A small network was shown many inputs. Here are its activations along a few directions, one row for each input.
In each table, some parts of the input vary, and every possible input appears once, in random order.
A made-up example of a description, with smaller parts first: one of 5 places around a ring, together with either a single point or one of 9 places around a ring or (one of 3 separate values, together with one of 4 places along a line).
Shared parts are said once, and a part with two or three values counts as separate values.

Other details of the inputs vary at random and push rows far along three fixed directions, the same in every table; ignore that.
These rows show it; all are for the same input, with only those details redrawn:
[ 11 -43 -15  38  31   2   3  11  -7 -63  17]
[  9  27   6  21 -12  26   5 -21  -1  14 -13]
[  7  27   6  18 -14  21   7 -23  -1  16 -13]
[ 12  25   4  27  -9  36   1 -16   1   9 -13]
[-18  -3   6 -65  38   5  14  44  25  11 -16]
[ 10  26   5  23 -11  29   3 -19   0  12 -13]

A family of inputs:
R1: [-16  -2   1 -68  11  -5 -16  64  25  12  -6]
R2: [  8 -46 -18  40  33   2  -2  11  -8 -57  18]
R3: [  0  -3   9  27 -26  25 -27 -13  13  40   1]
R4: [ 12  25   0  26 -25  27 -19  -5   3  14  -6]
R5: [ 13  18  -5  40  15  59 -12 -18  -7  10 -14]
R6: [ 16  31   3  18 -40  20 -22   2   0   8  -4]
R7: [  9 -46 -23  39  30  -2 -15  14 -11 -52  25]
R8: [-13 -24  -2 -11   0 -90  49 -50 -38 -33  17]
R9: [ -2  -5   5  22 -18  24 -33 -13   8  46   4]
R10: [ 13  22   0  34 -12  39 -13  -7   4  11  -8]
R11: [  1 -66  -8  35   8 -13 -19  11   4 -35  31]
R12: [ 13  37   7  14 -11  25   9 -20  -9   8  -7]
R13: [ -9  10   5 -73  22  -1   1  58  20   3  -3]
R14: [ -9  31  13 -11 -21 -19  30 -51 -11  35 -22]
R15: [ -26   39   13  -47  -81 -106   16  -66  -28   69   -2]
R16: [-23  -8   4 -64  49   9  15  36  21  16 -21]
R17: [ 15  19  -5  41   6  55 -18 -10  -4  11  -8]
R18: [-11   8   6 -71  31   3  11  52  20   5  -6]
R19: [  1  14  16   5 -36   0  -9 -25   1  40   6]
R20: [ -7  11   5 -76  11  -4  -8  66  18   1  -1]
R21: [ 10  26   5  23 -11  29   3 -19   0  12 -13]
R22: [-15 -31  -4  -6 -19 -99  33 -37 -23 -27  21]
R23: [-14  -1   4 -68  20  -2  -2  57  28   9 -10]
R24: [ -16  -34  -12   -7  -21 -102   13  -34  -30  -17   28]
- Changing only one part turns R9 into R11. The same change can be made to R15. Which row results? => R6
- What is each input in this table made of? => one of 4 places along a line, together with either a single point or one of 5 places along a line

A family of inputs:
R25: [-10 -39  -6 -25  45  16  -8  39   4 -26 -11]
R26: [ -1  93  22 -29 -19  75   7   6  36  79 -62]
R27: [-20 -12   2 -17 -13 -57  23 -54 -23  13 -16]
R28: [ 47  18 -11 100 -43  32 -20 -23 -13 -54  11]
R29: [ -5 -39   9 -20  39  18   5  45  20 -20  18]
R30: [ -1  70  34 -30  -7  85   5 -13  39  99 -44]
R31: [ 46  23 -15 103 -13  63 -31 -22 -32 -37  24]
R32: [ 39  16 -10 105 -36  36 -11 -26 -16 -51   8]
R33: [-16   7  -2 -10 -15 -64  44 -45  -6   1 -17]
R34: [ -6 -41   6 -19  48  19   9  38  22 -18  11]
R35: [ -5 -35  -2 -29  29  13 -18  50   3 -30   0]
R36: [ -7  -4   8 -27 -45 -64   2 -33 -24   4   4]
R37: [-11  64  13 -28 -33  69 -42   9  31 109 -53]
R38: [-22 -21   6  -3 -31 -68   7 -36   4  36  20]
R39: [ -3 -16 -11 -25  52  12  -2  48  -2 -26  15]
R40: [-13  11  -2 -17  -5 -62  29 -45 -31  13   8]
R41: [ -1 -37   9 -23  32  16  -1  49  21 -22  22]
R42: [ -9 -27 -27 -15  46   0 -27  53  12  -6  16]
R43: [  7 -35   8 -28  24  12 -10  51  24 -26  26]
R44: [-22   0 -10  -1 -36 -77  12 -26   4  17  -3]
R45: [ -9 -37  -2 -26  36  15 -11  46   2 -28  -4]
R46: [ 35  14 -10 108 -29  38  -4 -29 -18 -49   3]
R47: [-13   9  -7 -17   3 -60  32 -53 -28  14   3]
R48: [  0  17   0 -27 -29 -68  11 -31 -29   6  22]
- Changing only one part turns R26 into R40. The same change can be made to R28. Which row results? => R48
- What is each input in this table made of? => one of 4 separate values, together with either a single point or one of 5 places along a line
- Which other rows does R29 become when the choice among 4 separate values takes its other values? List them by row number. => R39, R45, R46
- Which other rows does R29 become when the place on the line of 5 takes its other values? List them by row number. => R30, R34, R41, R43
